Each row below holds a small network's activations on one input, seen along a few directions.
In each table, some parts of the input vary, and every possible input appears once, in random order.
Descriptions start from the smaller parts, as in this example, which fits no table here: one of 4 places along a line, together with either a single point or one of 11 places along a line or (one of 3 separate values, together with one of 5 places around a ring).
Shared parts are said once, and a part with two or three values counts as separate values.
(in the rows, 128 means zero)

Other details of the inputs vary at random and push rows far along three fixed directions, the same in every table; ignore that.

Rows:
x1: [134 142 121 128 176 184 197  54 106  87 111]
x2: [ 73  99 167 131 168 216 193 134 127  71  95]
x3: [154 169 145 153 115  99 132  71 122 164 163]
x4: [ 88 132 159 137 137 116  84 180 182 141 137]
x5: [141 138 129 129 184 172 212  70 101  91 115]
x6: [150 159 141 133 125 106 131  97 115 148 150]
x7: [ 85 138 149 128 163 167 152 157 160  90 129]
x8: [ 88 110 141 128 206 194 188 133 155  76  94]
x9: [ 96 160 166 136 137 146 127 188 167 123 113]
x10: [103  74 100  98 110 113  51 199 167 113 133]
x11: [154 161 138 135 118 123 149 117 118 144 125]
x12: [ 80 154 157 131 128 126  77 188 169 138 108]
x13: [154 170 145 147 115 100 133  69 122 168 158]
x14: [138 160 142 145 109  89 110 119 130 176 132]
x15: [131 130 148 153 139 169 180  88  67 122 133]
x16: [130 179 153 136 126 125 119  88 131 149 137]
x17: [111  33  86  91  97 143  97 184 100 123 131]
x18: [158  66  56  98 124 130 158 124  91  96 120]
x19: [159  87  79  98  94  84 103 139 107 134 144]
x20: [119  39  65  89 119 152 101 203 151  75  99]
x21: [ 82 153 164 126 131 115  90 198 169 134 127]
x22: [160  94  79 117  80  77  96 149 108 137 152]
x23: [194  73  55 117  83 103 113 112  94 112 138]
x24: [157 189 151 143  98  75  88  86 111 182 142]
x25: [153 145 126 148 168 183 205  75 102  81  96]
x26: [137 170 144 124 124 118 138  93 123 155 148]
x27: [ 95 137 158 147 144 147 125 185 177 120 111]
x28: [159 170 147 159 121  88 132  79 111 162 148]
x29: [144 144 130 124 162 148 179  78 106 118 126]
x30: [140 148 127 142 151 156 167  68 112  98 133]
x31: [164 166 143 138 104  72  99  77 120 199 156]
x32: [109 178 168 136 110 116  74 166 165 165 115]
x33: [155 127 122 139 152 131 167  73 112 124 134]
x34: [158  57  57  94 134 139 134 101 102  89 123]
x35: [100 138 156 138 122 124  96 194 181 143 117]
x36: [164  52  44 104 104 116 117 129  96  92 125]
x37: [146  33  82  94  98 150 150 104  80 105 126]
x38: [103 130 142 138 174 188 188 163 147  71  99]
x39: [155  82  79  99  85  83  85 124 131 158 159]
x40: [ 85 135 147 133 179 175 148 150 149  77  95]
x41: [148 154 136 140 110  96  91 101 124 150 151]
x42: [145 134 121 133 179 173 192  57 100  87 108]
x43: [133 171 158 147 137 106 133 100 129 161 128]
x44: [137 158 137 123 124 122 141  99 123 143 146]
x45: [156 170 144 144 124  91 132  74 111 175 137]
x46: [ 67 134 182 135 113 145  84 199 139 155 132]
x47: [160  85  76 115  94  89  86 129 109 118 144]
x48: [143 131 116 143 176 164 213  69  98 104 100]
x49: [166  38  48 102 112 103 126 128 105 102 136]
x50: [113  82  99  93  97 115  79 222 163 128 122]
x51: [155 189 149 140 100  77  87  83 110 184 141]
x52: [145 165 180 142  65  92 101  81  96 202 153]
x53: [143 170 148 145 128 105 139 107 112 139 143]
x54: [ 74 159 173 157 151 136 116 182 177 131 114]
x55: [ 83 147 152 127 147 142 127 185 157 121 107]
x56: [155 179 142 142 111 108 119  65 113 155 152]
x57: [ 83 157 159 148 145 142 106 172 161 114 109]
x58: [137 168 137 137 108  99  96 112 121 164 126]
x59: [193  62  53 106  88  97 126 111 101 138 133]
x60: [ 97  69  99  94 105 110  66 200 180 132 141]
x61: [100 172 175 138 121 101  81 168 166 157 150]
x62: [ 85 126 144 143 177 169 165 158 155  94  96]
x63: [ 75 101 168 137 158 203 178 140 129  78 104]
x64: [193  62  55 109  87  96 127 114 101 135 134]
x65: [145 142 122 127 168 152 199  77  92 103 114]
x66: [ 94  14  82  87 110 162 104 209 111  97 121]
x67: [ 95 177 171 128 112 108  86 165 169 160 153]
x68: [ 76 168 171 139 146 139 121 189 165 126 113]
Description of these inputs: one of 4 places along a line, together with either one of 2 separate values or (one of 3 separate values, together with one of 5 places along a line).
The inputs of x61 and x6 match in every part but the place on the line of 4. If x27 is changed in the same way as x61 into x6, which row does it become? -> x35
The inputs of x38 and x9 match in every part but the place on the line of 4. If x30 is changed in the same way as x38 into x9, which row does it become? -> x56
Change only the choice among 3 separate values in x4. List by row number the other rows that result. -> x41, x61
Change only the choice among 2 separate values in x17. List by row number the other rows that result. -> x37

Rows:
x69: [142 210 164 170 145 122 163 122 134 144 108]
x70: [138  86  79 112 131 120 123 146 138  95 145]
x71: [139 124 124 136 153 188 188  74  82  88 115]
x72: [132 110  97 120 172 152 154 112 122  79  99]
x73: [ 59  84 142 121 152 186 140 249 159  79  82]
x74: [122 175 168 141 143 111 114 127 167 159 120]
x75: [108 123 138 115  81 104  48 172 135 166 135]
x76: [106  83  93  97 105  98  54 198 181 129 116]
x77: [141 136 110 135 171 166 193  81 117  65 116]
x78: [106 181 190 155 144 154 162 100 127 164 132]
x79: [113  93 128 124 138 152 149 135 113  98 137]
x80: [155  95 102 114  94 106 133 104  90 146 161]
x81: [101 165 180 139 117 127 106 126 132 171 118]
x82: [199  83  90 111  78  93 130  63  68 164 149]
x83: [135 189 159 140 130  84 116 113 147 169 153]
x84: [133  92  81 113 139 136 118 142 135  84 120]
x85: [167 103 102 118  67  89  95 102  82 145 165]
x86: [109 171 159 142 142 113 117 140 175 157 132]
What is each input in this table made of? -> one of 2 separate values, together with either a single point or one of 8 places around a ring
The inputs of x69 and x73 match in every part but the choice among 2 separate values. If x83 is changed in the same way as x69 into x73, which row does it become? -> x80
Change only the choice among 2 separate values in x70. List by row number the other rows that result. -> x79

Rows:
x87: [163  72 101 124 130 152 186 119 101 111 110]
x88: [130 129  96 123 146 108 103 126 159 123 110]
x89: [106 176 170 140 146 168 123 119 131 139 128]
x90: [162 100  82 134 135 133 164 116 108  67 123]
x91: [163  91  69 113 110  66  80 132 152 142 136]
x92: [150  74  98 126 142 159 161 108  98 103 146]
x93: [151 197 141 155 134 117 180  91 112 126 146]
x94: [ 69 109 147 107 113 127  62 170 172 124 129]
x95: [166 158 136 147 109 122 190  73  90 168 129]
x96: [116 155 167 147 112 104 106 132 111 163 129]
x97: [185 172 105 119 119  76  97  78 128 172 137]
x98: [ 99 160 165 142 115 115  92 143 116 157 117]
x99: [174 131  87 114 116 122 131 118 104  95 130]
x100: [104 101 120 120 158 165 191 134  97  98 116]
x101: [111 169 169 155 127 148 140 125 133 147  92]
x102: [108 129 142 129 122 109  87 217 175 111 139]
x103: [ 88 100 136  89 133 156  99 157 157 102 123]
x104: [ 91 101 152 123 146 145 129 185 131 118 119]
x105: [122 185 141 140 168 114 156 108 163 149 129]
x106: [ 94 168 168 149 145 157 148 126 137 146 146]
x107: [172  88  75 107 116  66  89 141 151 148 149]
x108: [ 87 122 137 138 142 168 110 146 139 111 120]
x109: [133 163 158 130 102 127 110 139 130 170 108]
x110: [ 80 100 149 116 139 148 114 149 163 102 125]
x111: [154 188 133 157 121 109 132  93 111 120 129]
x112: [156  74 107 102 101 101 115 103 113 132 165]
x113: [139 157 148 123 107 112 106 116  91 163 128]
x114: [127  95 123 138 146 173 185 128 120  97  86]
x115: [ 95  96 125 106 157 169 179 114 134  88 134]
x116: [146  82  93 125  82 102  75 134 114 148 160]
The inputs of x108 and x92 match in every part but one. If x111 is changed in the same way as x108 into x92, which row does it become? -> x102
What is each input in this table made of? -> one of 5 places along a line, together with either one of 2 separate values or one of 4 places along a line
Change only the place on the line of 4 in x98. List by row number the other rows that result. -> x94, x101, x108

Rows:
x117: [ 85 100 130 119 142 164 107 168 176  80 127]
x118: [ 95 133 159 124 123 142 126 162 121 160 124]
x119: [127 160 144 129 108 119  84 107 146 142 145]
x120: [105 107 132 101 147 184 198 153 107  95 105]
x121: [184  89  58 140 107 122 140 132 113  97 109]
x122: [156  73  91 113  91 135 159 144  80  98 148]
x123: [ 99 135 157 136 102 125  74 131 138 145 125]
x124: [165  74  92 107  90 128 172 127  75 113 149]
x125: [169 166 107 113 114  73 100  78 112 172 158]
x126: [126 181 181 147 122 126 116  82  98 186 127]
x127: [158 124  86 106 104  62  98 127 127 163 149]
x128: [101 106 110 129 187 168 167 145 153  61 129]
x129: [175  88  56 108  93  99 100 158 130 136 102]
x130: [193 166 125 178 160 149 234  51  98 121 102]
x131: [157 203 163 187 117 107 136 121 144 163 118]
x132: [119 127 137 137 131 164 147 126  86 110 117]
x133: [124 194 173 129 129 122 112  80 146 168 134]
x134: [106 106 114 106 167 188 154 114 145  70 104]
x135: [115 112 100 127 167 185 162 174 154  69  61]
x136: [139  81  86  83  71 121 104 172  93 117 133]
x137: [123 189 169 166 140 126 141 155 172 165 100]
x138: [150  96 115 136  69  92  73 119  89 158 156]
x139: [ 74 110 151 108 126 164 150 209 146 115 121]
x140: [119 153 154 130  96 120  94 139  99 168 131]
x141: [122 133 103 110 165 145 138 117 132  94 123]
x142: [212 141  88 145 142 117 188  34  63  97 110]
x143: [108  96 142 131 111 133 123 172 119 142 140]
x144: [130  51  90 117  83 114  79 137 117 115 140]
x145: [ 79 106 112  94 167 142 120 185 179 107 123]
x146: [101 110 129 117 151 153 109 157 167  82 134]
x147: [118 190 201 174 115 126 133 118 104 171 146]
x148: [ 99 158 141 134 147 123 101 157 165 111 144]
x149: [170 125 100 110  91  84  73  94 118 143 164]
x150: [109 121 139 121  95 140 118 187 119 110 136]
x151: [102 160 130 120 147 112  98 160 156 120 116]
x152: [103  94 117  95 183 177 161 133 157  87 114]
x153: [150  54  89 115 109 125 148  83  97 132 135]
x154: [135 211 182 147  95 124 137 108  89 157 139]
x155: [183 105  98 142 126 153 180  23  33 110 127]
x156: [ 97 162 180 135 131 136 109 103 135 164 113]
x157: [172  94  71 114  97  97 114 156 135 150 109]
x158: [101 154 141 146 146 110 115 167 166 116 137]
x159: [156 141 138 133  91  87 105  86 137 172 171]
x160: [107 180 158 136 156 113 132 125 162 155 148]
x161: [139 103 114 105  81 105  85 149  93 169 139]
x162: [131 139  99 130 157 131 147 114 120  84 118]
x163: [112 154 163 142 112 116  94 130 166 146 155]
x164: [109 138 152 131 138 126 102 144 169 121 151]
x165: [109 116 111 117 142 103 119 170 162 127 134]
x166: [ 87 108 125  95 161 162 100 169 173  87 114]
x167: [111 139 142 122 144 109 113 177 169 140 101]
x168: [172  84  72 123  97  82  96 150 121 106 130]
x169: [ 79 104 139 104 166 157 123 175 190 106 128]
x170: [127 177 186 151 121 120 131  78 100 197 133]
x171: [126 119 108 132 162 125 165 130 140  99 131]
x172: [103 120 102 116 183 171 153 135 143  58 116]
x173: [125 132 146 143 176 198 199  59  73  95  94]
x174: [ 75 113 160 119 127 140 102 153 160 152 113]
x175: [121 200 155 161 147 107 126 117 142 128 136]
x176: [108 150 142 133 148 112 121 144 164 135 152]
x177: [ 94 136 153 110 136 140 110 142 175 144 128]
x178: [172 172 132 129 183 162 206   4  88 116 127]
x179: [123  99 119 136 179 153 180 155 150  75  97]
x180: [104 185 194 167 121 143 127 133 110 150 135]
x181: [148  94  95  83  77 116 115 156  90 138 137]
x182: [183 163 112 132  97  67  98  97 107 160 124]
x183: [ 95 127 110 105 166 133 122 170 161 100 106]
x184: [146  54  95 127  84 110  97 132  93 133 150]
x185: [154  58  88 112 108 133 157 122  75 133 140]
x186: [148 137 148 169 151 164 207  20  78 110 126]
x187: [ 89 141 162 125 136 136 115 145 184 146 137]
x188: [140  45  93 120 113 133 146  98 105 112 134]
x189: [182 130  83 139  80  85  83 144 123 149 119]
x190: [130 161 154 143 126  85 113 153 160 165 121]
x191: [125 144 146 151 136 108 114 168 160 121 119]
x192: [141 157 131 138 198 167 206  88 117  88  75]
x193: [147  50  97 121  89 108 110 127  94 145 150]
x194: [157 100 107 111  98  82  89 120 142 153 174]
x195: [109 177 180 146 115 125 100  88 125 168 121]
x196: [104 156 188 155 132 134 136 111 119 176 132]
The inputs of x193 and x126 match in every part but one. If x171 is changed in the same way as x193 into x126, which row does it become? -> x183
The inputs of x167 and x182 match in every part but one. If x145 is changed in the same way as x167 into x182, which row does it become? -> x141
The inputs of x153 and x123 match in every part but one. If x139 is changed in the same way as x153 into x123, which row does it become? -> x154
What is each input in this table made of? -> one of 8 places around a ring, together with one of 10 places along a line
Change only the place on the line of 10 in x122. List by row number the other rows that result. -> x128, x131, x147, x158, x163, x164, x184, x186, x191
